Each row below holds a small network's activations on one input, seen along a few directions.
Each table varies a few parts of the input and shows all the possible inputs, shuffled.
A made-up example of a description, with smaller parts first: one of 4 places along a line, together with either a single point or one of 9 places around a ring or (one of 2 separate values, together with one of 8 places around a ring).
Shared parts are said once, and a part with two or three values counts as separate values.
In the rows, zero is written as 128.

Other details of the inputs vary at random and push rows far along three fixed directions, the same in every table; ignore that.

Table:
row 1: [105 165 117 163 147 109 104 113 118 128 143 123 160]
row 2: [119 129 132 142 132 159 144 143 136 139 126 111 104]
row 3: [151  83  98 130 104 136 129 132 111 136 116 107  97]
row 4: [101 168 120 141 121 111 129 128 126 144 150 148 129]
row 5: [ 93 161 119 122 135 108 113 114 139 135 154 146 130]
row 6: [136 145 136 125 137 162 149 150 121 134 110 120 128]
row 7: [121 167 131 134 149 114 135 113 121 153 140 153 131]
row 8: [128 148 135 120 119 163 141 155 122 121 116 125 132]
row 9: [128 142 140 126 118 167 149 140 131 134 123 125 127]
row 10: [142 115 205 129 141  95 143 142 186 106  96 139 131]
row 11: [146  81  96 102 113 130 118 114 125 135 114 101 111]
row 12: [125 136 140 105 141 168 135 140 131 120 126 126 136]
row 13: [110 166 131 123 142 117 124 111 127 138 153 157 136]
row 14: [153 130  92 130 111  92 124 109  90 149 127 146 120]
row 15: [132 150 132 123 129 156 141 152 122 129 104 114 127]
row 16: [139  97  96 133 125 105 124 108 100 147 162 160 111]
row 17: [110 177 123 128 125 112 120 120 125 131 144 152 134]
row 18: [131 143 139 122 128 169 149 153 121 127 121 131 134]
row 19: [133 144 138 129 127 159 149 137 130 141 112 115 121]
row 20: [121  99 204 154 132  96 125 148 176  83 109 128 162]
row 21: [148  71 103 115 125 139 123 117 119 135 127 108  99]
row 22: [153 113 102 120 120 105 129 102  94 149 147 165 130]
row 23: [109 157 125 138 148 111 134 115 129 158 148 146 127]
row 24: [ 84 148 117 150 157 104 111 106 118 126 144 124 154]
row 25: [106 154 128 134 139 118 134 118 130 151 159 156 132]
row 26: [136 112  83 134 119  88 108 110 103 139 142 139 105]
row 27: [101 162 121 160 137 116 105 117 119 121 155 134 165]
row 28: [117 132 134 130 117 162 148 143 139 139 131 119 123]
row 29: [152  80 160 133 121  33 126 118 154 117 135 181 132]
row 30: [129 156 191 154 122  53 139 143 163 110 122 183 140]
row 31: [131 146 139 135 123 159 119 124 128  94 132  92 156]
row 32: [129 138 137 108 151 160 135 137 130 127 114 116 130]
row 33: [117  93  89 136 127  94 105  96  91 121 151 136 152]
row 34: [128 103  87 121 120  94 102 104 109 131 156 149 109]
row 35: [130 136 142 113 139 171 146 145 125 129 125 133 137]
row 36: [114 138 125 121 122 148 129 137 146 133 115 100 118]
row 37: [106 153 124 147 154 114 130 118 126 152 155 148 113]
row 38: [136 148 136 139 133 152 119 121 128 101 120  81 151]
row 39: [154 130  87 118 125  90 115 116  87 134 126 150 128]
row 40: [108 124 135 141 142 152 117 127 129 118 117  89 149]
row 41: [ 95 158 115 135 149 104 108 114 135 136 149 137 111]
row 42: [179  69 165 110 125  74 129 142 153  94  83 142 129]
row 43: [122 136 140 141 124 160 116 131 127 107 130  96 155]
row 44: [106 131 127 127 119 159 124 143 145 118 133 112 110]
row 45: [122 143 133 108 134 153 125 125 143 127 110 105 121]
row 46: [141 125 197 127 125  99 140 168 175  85  96 151 142]
row 47: [114 127 133 116 139 154 133 127 148 139 124 104 119]
row 48: [172  87 109 105 129 147 140 128  97 139 110 124 124]
row 49: [152  74 103 129 103 148 138 133 109 134 133 124 103]
row 50: [155  88 103  94 104 142 119 114 116 122 118 118 120]
row 51: [163  87 106 134 113 137 110 114  99 117 114  87 143]
row 52: [107 120 135 122 136 165 128 133 146 125 143 116 111]
row 53: [110 172 122 115 146 114 115 124 120 124 144 158 141]
row 54: [162  97 100 107 103 135 125 120 110 130 103 108 115]
row 55: [121 134 132 133 126 155 148 140 138 146 120 109 118]
row 56: [111 132 130 136 115 161 135 148 137 126 132 115 109]
row 57: [109 136 128 118 113 155 129 139 146 125 127 110 124]
row 58: [169  67 161 137  99  72 142 146 157 116  90 133 118]
Each input here is: one of 2 separate values, together with either one of 5 places along a line or (one of 4 places along a line, together with one of 6 places around a ring).
Q: Changing only the choice among 2 separate values turns row 51 into row 43. The same change can be made to row 45. Which row results?
A: row 50
Q: Change only the place on the line of 4 in row 2. List by row number the other rows that result.
A: row 6, row 19, row 55
Q: Change only the place on the line of 5 in row 40. List by row number the other rows that result.
A: row 1, row 24, row 38, row 51
Q: Change only the place on the line of 4 in row 56. List by row number the other rows that result.
A: row 4, row 8, row 30
Q: Change only the choice among 2 separate values in row 38. List by row number the other rows that result.
A: row 31

Table:
row 59: [147  91  61 111 111 135  93  95  84 127 131  96 132]
row 60: [139 115 126 117 116 201 141 142 121 122 114  91 133]
row 61: [144 107 184 117 123 152 151 159 164 101  93 121 135]
row 62: [144  87 169 139 122 152 147 154 153 109 100 101 129]
row 63: [147 107 151 109 127 171 149 147 138 120  96 105 130]
row 64: [157  63 111 131 104 100 127 118 111 130 132 141 118]
row 65: [167  85 121 110 122  89 129 121 121 132 112 147 112]
row 66: [169  91 121 114 104  97 128 128 115 121 116 150 131]
row 67: [124 105 119 102 121 202 139 139 138 133 124  92 111]
row 68: [157  71 163 137 131  57 114 116 147  91 111 139 152]
row 69: [104 189 177 135 143 122 138 152 165 119 117 141 139]
row 70: [142 113 124 117 122 201 143 139 118 128 109  84 131]
row 71: [104 188 176 150 140 123 139 150 160 116 122 133 141]
row 72: [161  85  87  99 107 118 122 117  99 134 128 142 109]
row 73: [ 85 184 114 120 149 179 129 125 132 157 143 109 111]
row 74: [132  87 191 139 111 129 147 163 186  97  99 117 120]
row 75: [145  84  67 110 116 142  97  93  79 125 142 103 142]
row 76: [121 163 119 126 139  76 118 117 123 140 144 173 120]
row 77: [141 120 121 118 120 199 141 139 121 129 102  79 125]
row 78: [162  83 157 152 110  60 130 140 145 106 109 149 128]
row 79: [ 91 176 173 157 138 129 136 155 164 115 136 133 139]
row 80: [112 151  86 124 127 105 115 103 102 153 166 158 114]
row 81: [ 79 182 114 139 146 177 130 128 131 156 145 104 120]
row 82: [ 99 194 117 119 147 176 135 131 117 147 130 112 130]
row 83: [145  93 164 139 119 149 144 155 155 111  94  95 123]
row 84: [115 163  63 109 147 135 118  96  74 168 165 147 120]
row 85: [120 153 122 125 143  84 123 115 119 138 153 180 129]
row 86: [ 85 177 116 119 153 185 132 126 129 156 150 112 118]
row 87: [111 145 119 153 144  79 124 110 120 147 158 163 131]
row 88: [150  88  69 127 107 148 121 111  74 141 143 119 123]
row 89: [102 163 126 144 141  70  96 106 126 114 157 152 155]
row 90: [106 164 165 160 159  36 105 113 154 105 137 161 158]
row 91: [104 183 176 147 136 130 139 152 159 113 129 136 145]
row 92: [159  71 130 139 103  71 128 126 132 122 117 142 114]
row 93: [113 157  83 126 131 102 114 101 103 158 159 154 110]
Q: Changing only one part turns row 73 into row 67. The same change can be made to row 65. Which row results?
A: row 85
Q: What is each input in this table made of?
A: one of 5 places around a ring, together with either a single point or one of 6 places around a ring
Q: A walk changes only the place on the ring of 6. It starts at row 78 and steps to row 92. List the rest of the walk in order.
A: row 93, row 76, row 69, row 71
Q: Which other rows agree with row 70 in the place on the ring of 5? List them by row number.
A: row 62, row 63, row 68, row 84, row 86, row 87

Table:
row 94: [109 160 121  95 132 212 128 137 132 122 111  79 136]
row 95: [ 96 183 216 163 136 150 151 174 193 100 108 112 144]
row 96: [164  57 122  85 110 167 140 132 139 127 107 109 103]
row 97: [113 162 123  92 140 213 137 140 132 137 105  84 125]
row 98: [156  53 123 120  95 162 153 145 132 133 110 109 101]
row 99: [173  57 130 138  97 160 136 137 118 109 103  85 140]
row 100: [156  92  85 110 114  71 101  90 100 130 140 149 123]
row 101: [126  98 179 166 141  13 109 121 166  96 137 177 143]
row 102: [173 104  88 125 109  76 112 109  79 125 129 155 138]
row 103: [170  95  92  99 118  85 124 105  89 145 135 174 125]
row 104: [140  81 210 155 109  94 145 167 198  88  89 121 128]
row 105: [ 85 167  89 124 145 139 122 113 111 164 174 148 105]
row 106: [174 101  96 118 115  87 131 116  79 142 135 177 124]
row 107: [100 180  90 121 153 136 104  98  89 136 157 130 158]
row 108: [108 184  98 144 132 145 139 121  91 165 165 154 123]
row 109: [154  90  86 142 109  70 124 108  96 150 138 151 110]
row 110: [177  61 127 115 108 162 131 139 112  98  94  87 145]
row 111: [ 83 171  84 133 140 129 103 106 111 147 167 129 118]
row 112: [138  82 209 134 129  94 144 163 206  97  88 124 108]
row 113: [ 70 191 184 189 157  73 123 134 169 119 155 157 158]
row 114: [103 153 120  96 141 210 131 132 144 140 117  78 110]
row 115: [110 191  94 149 135 134 129 117  91 162 153 138 125]
row 116: [ 99 220 185 156 165  75 136 146 156 123 129 177 147]
row 117: [ 95 140 122 107 143 216 119 124 137 118 126  68 135]
Q: Changing only one part turns row 100 into row 114. The same change can be made to row 104. Which row results?
A: row 109
Q: What is each input in this table made of?
A: one of 4 places along a line, together with one of 6 places around a ring
Q: Change only the place on the line of 4 in row 106. List by row number the other rows that result.
A: row 102, row 110, row 116
Q: Change only the place on the ring of 6 in row 98. List by row number the other rows that result.
A: row 96, row 103, row 105, row 106, row 108
